Each row below holds a small network's activations on one input, seen along a few directions.
Each table varies a few parts of the input and shows all the possible inputs, shuffled.
Descriptions start from the smaller parts, as in this example, which fits no table here: one of 8 places around a ring, together with either a single point or one of 9 places along a line or (one of 3 separate values, together with one of 4 places along a line).
Shared parts are said once, and a part with two or three values counts as separate values.

Other details of the inputs vary at random and push rows far along two fixed directions, the same in every table; ignore that.

Rows:
r1: [4,2,6,-5,2,1,-2,-6,-1,5,-11,3,-4,6,0]
r2: [7,-11,3,-8,9,-2,0,4,2,-10,-5,-2,-7,-2,-4]
r3: [-3,-2,6,-2,-12,-2,1,3,-5,5,1,0,-2,-5,-3]
r4: [4,-9,-1,-2,3,1,9,5,-1,-11,-3,-6,-10,-4,-3]
r5: [3,-12,-2,-3,-2,0,-2,1,1,-10,-3,-4,-4,-8,-8]
r6: [1,1,6,-2,-1,3,3,-5,-4,6,-10,1,-6,4,-1]
r7: [0,1,6,-10,-5,-2,5,5,-2,3,-1,-1,-5,3,2]
r8: [2,-4,2,-7,-5,0,12,5,0,-2,-4,-1,-4,-2,1]
r9: [1,-13,-4,0,-5,1,3,1,0,-8,-2,-7,-6,-8,-9]
r10: [-2,-6,-1,0,-11,1,6,2,-2,-1,-1,-1,2,-8,-3]
r11: [2,-5,3,-10,-3,-2,10,5,1,-1,-5,0,-3,-1,0]
r12: [1,24,-31,8,16,-6,1,-11,-1,3,17,-6,16,21,17]
r13: [6,-7,2,-5,5,-1,5,5,0,-13,-4,-3,-9,-4,-4]
r14: [-5,-4,6,-2,-9,-1,-1,3,-6,5,1,-2,0,-4,-4]
r15: [2,2,1,-3,-3,3,4,-6,-1,7,-9,0,-6,7,1]
r16: [25,27,37,35,12,16,-28,14,-37,-43,-2,26,6,-53,-11]
r17: [17,32,28,31,4,15,-25,2,-32,-18,-5,26,9,-32,-4]
r18: [-10,0,12,15,-5,11,-4,-2,17,9,-2,8,-8,4,-2]
r19: [-13,-2,9,14,-6,11,-1,-3,17,11,-2,6,-9,5,-2]
r20: [0,-13,-1,-4,4,0,10,4,0,-8,-5,-8,-11,-2,-5]
r21: [3,-4,5,-10,3,-3,4,5,2,-1,-6,2,0,-2,1]
r22: [-13,22,-28,23,22,-1,-8,-11,21,9,29,-1,19,23,19]
r23: [-4,19,-34,-5,20,-15,2,-2,6,6,27,-12,19,24,21]
r24: [2,-9,5,-7,-4,-1,-3,3,1,0,-6,4,4,-7,-4]
r25: [1,1,10,-12,0,-4,-1,5,-1,3,-3,0,-4,2,2]
r26: [-2,-5,5,-9,-6,-5,-5,2,0,6,0,-2,1,0,-1]
r27: [4,-12,-1,-8,8,-3,5,4,3,-9,-4,-5,-8,1,-3]
r28: [-2,1,6,-9,-6,-1,7,5,-2,4,-2,-2,-7,2,2]
r29: [1,0,8,-12,-3,-3,2,4,-1,3,-2,0,-5,3,1]
r30: [1,-3,2,-3,-5,0,-8,-8,0,9,-8,2,0,4,-3]
r31: [-1,-10,1,-6,-6,-2,1,2,2,1,-4,1,4,-4,-3]
r32: [5,-9,0,-4,2,0,8,5,0,-11,-3,-5,-10,-3,-4]
r33: [-1,-10,-1,-7,-10,-2,4,2,2,1,-3,-1,2,-4,-4]
r34: [17,55,-1,37,31,-1,-32,7,-33,-27,33,19,36,-23,17]
r35: [2,-1,2,-1,-10,3,-4,-7,-2,8,-8,2,-3,2,-4]
r36: [-2,-14,-4,0,-1,1,2,1,-1,-7,-2,-7,-4,-8,-10]
r37: [-5,-7,0,0,-8,0,5,2,-3,0,-1,-2,4,-8,-4]
r38: [-2,-3,2,2,-8,2,-4,-7,-4,8,-8,1,-1,1,-5]
r39: [4,-15,-2,-6,3,-1,-5,0,4,-7,-4,-3,-2,-5,-7]
r40: [-2,-3,4,-6,-12,-3,1,2,-2,6,2,-2,-2,-1,-2]
r41: [-6,16,-45,1,21,-15,12,-4,8,0,28,-15,23,23,23]
r42: [-17,-6,8,13,-3,10,0,-3,19,14,-2,3,-8,8,-3]
r43: [-2,-5,3,-9,-10,-4,-2,1,-1,6,1,-2,-1,0,-2]
r44: [-2,-6,5,-5,-3,0,12,4,-2,-1,-5,-2,-3,-4,-1]
r45: [2,24,-31,9,15,-4,3,-10,-1,3,17,-6,15,20,17]
r46: [-10,17,-35,2,14,-11,11,-3,2,6,28,-16,17,23,20]
r47: [0,-3,2,-5,-5,0,13,5,-1,-2,-4,-2,-4,-3,2]
r48: [5,1,5,-8,2,1,-3,-6,1,7,-11,3,-3,8,0]
r49: [-11,0,12,13,-2,10,-6,-3,17,10,-1,9,-6,5,-2]
r50: [-11,-3,13,10,0,8,-7,-4,18,11,-3,9,-6,5,-2]
r51: [-1,-8,-1,-4,-12,0,7,2,1,1,-1,-2,1,-5,-3]
r52: [1,-16,-6,-6,1,-2,-2,-1,4,-6,-3,-6,-3,-3,-7]
r53: [2,-3,3,-3,-9,1,-6,-8,-1,8,-8,2,-2,3,-4]
r54: [3,-3,2,-6,-4,0,-9,-8,0,10,-9,3,1,4,-3]
Each input here is: one of 6 places along a line, together with either a single point or (one of 2 separate values, together with one of 4 places along a line).
- Changing only the place on the line of 6 turns r45 into r1. The same change can be made to r51. Which row results? => r31
- Which other rows does r26 become when the place on the line of 6 takes its other values? List them by row number. => r3, r14, r34, r40, r43
- Which other rows does r34 become when the choice among 2 separate values takes its other values? List them by row number. => r23
- Which other rows does r41 become when the place on the line of 4 takes its other values? List them by row number. => r1, r25, r27
- Which other rows does r34 become when the place on the line of 4 takes its other values? List them by row number. => r24, r39, r54
- Which other rows agree with r29 in the place on the line of 6? List them by row number. => r5, r11, r12, r13, r33, r43, r49, r53

Rows:
r55: [0,8,48,31,-7,24,-21,4,-7,-8,-15,29,-8,-30,-14]
r56: [3,32,-8,26,34,3,-16,1,1,-11,22,8,13,7,16]
r57: [8,36,-14,15,23,-3,1,2,-18,-13,16,3,18,1,18]
r58: [-7,31,-12,44,19,11,-14,-5,5,-8,26,11,17,0,10]
r59: [-22,-11,-36,-21,0,-15,19,-12,34,34,12,-22,1,46,16]
r60: [-11,-28,-45,-27,-2,-21,30,1,14,3,12,-31,4,19,4]
r61: [5,-51,32,-33,-23,1,15,16,-1,-10,-35,-5,-30,-25,-29]
r62: [-27,-21,-39,-36,-19,-20,31,-11,42,46,14,-28,-3,54,16]
r63: [17,-4,40,-5,-17,5,-1,27,-32,-26,-12,14,-5,-50,-17]
r64: [14,36,-18,9,11,-8,-11,-6,-31,-7,16,1,25,0,13]
r65: [7,4,-3,0,16,2,6,1,1,-8,-3,-3,-10,6,4]
r66: [-36,-37,-57,-26,-31,-15,20,-29,44,58,9,-36,1,57,4]
r67: [-9,34,-9,41,9,9,-13,-3,-3,-2,25,12,23,-4,13]
r68: [16,-59,28,-38,-24,0,2,4,-1,-10,-44,-4,-29,-23,-32]
r69: [8,-24,48,-28,-25,8,10,9,-7,5,-42,9,-33,-14,-18]
r70: [7,-20,49,-27,-31,6,12,12,-11,7,-36,9,-30,-16,-16]
r71: [-6,9,-2,1,12,-2,-2,-1,11,9,8,2,3,16,9]
r72: [-34,-19,-43,-3,-10,-8,21,-18,41,38,16,-23,3,44,10]
r73: [2,-18,41,-25,-31,3,-13,-3,-7,23,-32,10,-18,-6,-17]
r74: [-2,15,46,30,-19,20,-17,10,-12,-2,-7,28,-2,-30,-10]
r75: [16,42,-6,25,33,4,-7,4,-20,-27,17,9,15,-6,16]
r76: [-7,26,-11,44,22,11,-15,-7,6,-9,23,9,12,0,9]
r77: [10,35,-13,17,27,0,-1,2,-16,-17,16,3,16,0,17]
r78: [15,19,-27,8,9,-14,-8,4,-34,-21,26,-8,34,-21,7]
r79: [11,32,-15,19,25,-1,-28,-11,-7,-6,14,11,24,6,11]
r80: [6,-51,32,-31,-21,3,14,16,2,-15,-34,-5,-34,-24,-29]
r81: [12,21,55,12,-1,14,-22,12,-20,-10,-16,32,-5,-30,-5]
r82: [-26,-31,-36,-34,-2,-15,25,-13,51,38,4,-28,-13,57,8]
r83: [17,-38,41,-33,-22,8,-2,-3,-4,6,-55,8,-37,-9,-28]
r84: [-8,-4,-22,13,-2,4,-12,-22,20,14,2,-3,7,15,-4]
r85: [12,18,-20,21,32,-5,-5,11,-19,-44,25,-5,15,-19,6]
r86: [9,20,-24,11,16,-8,3,12,-22,-29,27,-6,25,-18,11]
- What do these inputs look like to the network? => one of 4 places along a line, together with either one of 2 separate values or one of 6 places along a line
- Changing only the place on the line of 4 turns r69 into r67. The same change can be made to r83. Which row results? => r84
- Which other rows does r64 become when the choice among 2 separate values takes its other values? List them by row number. => r83
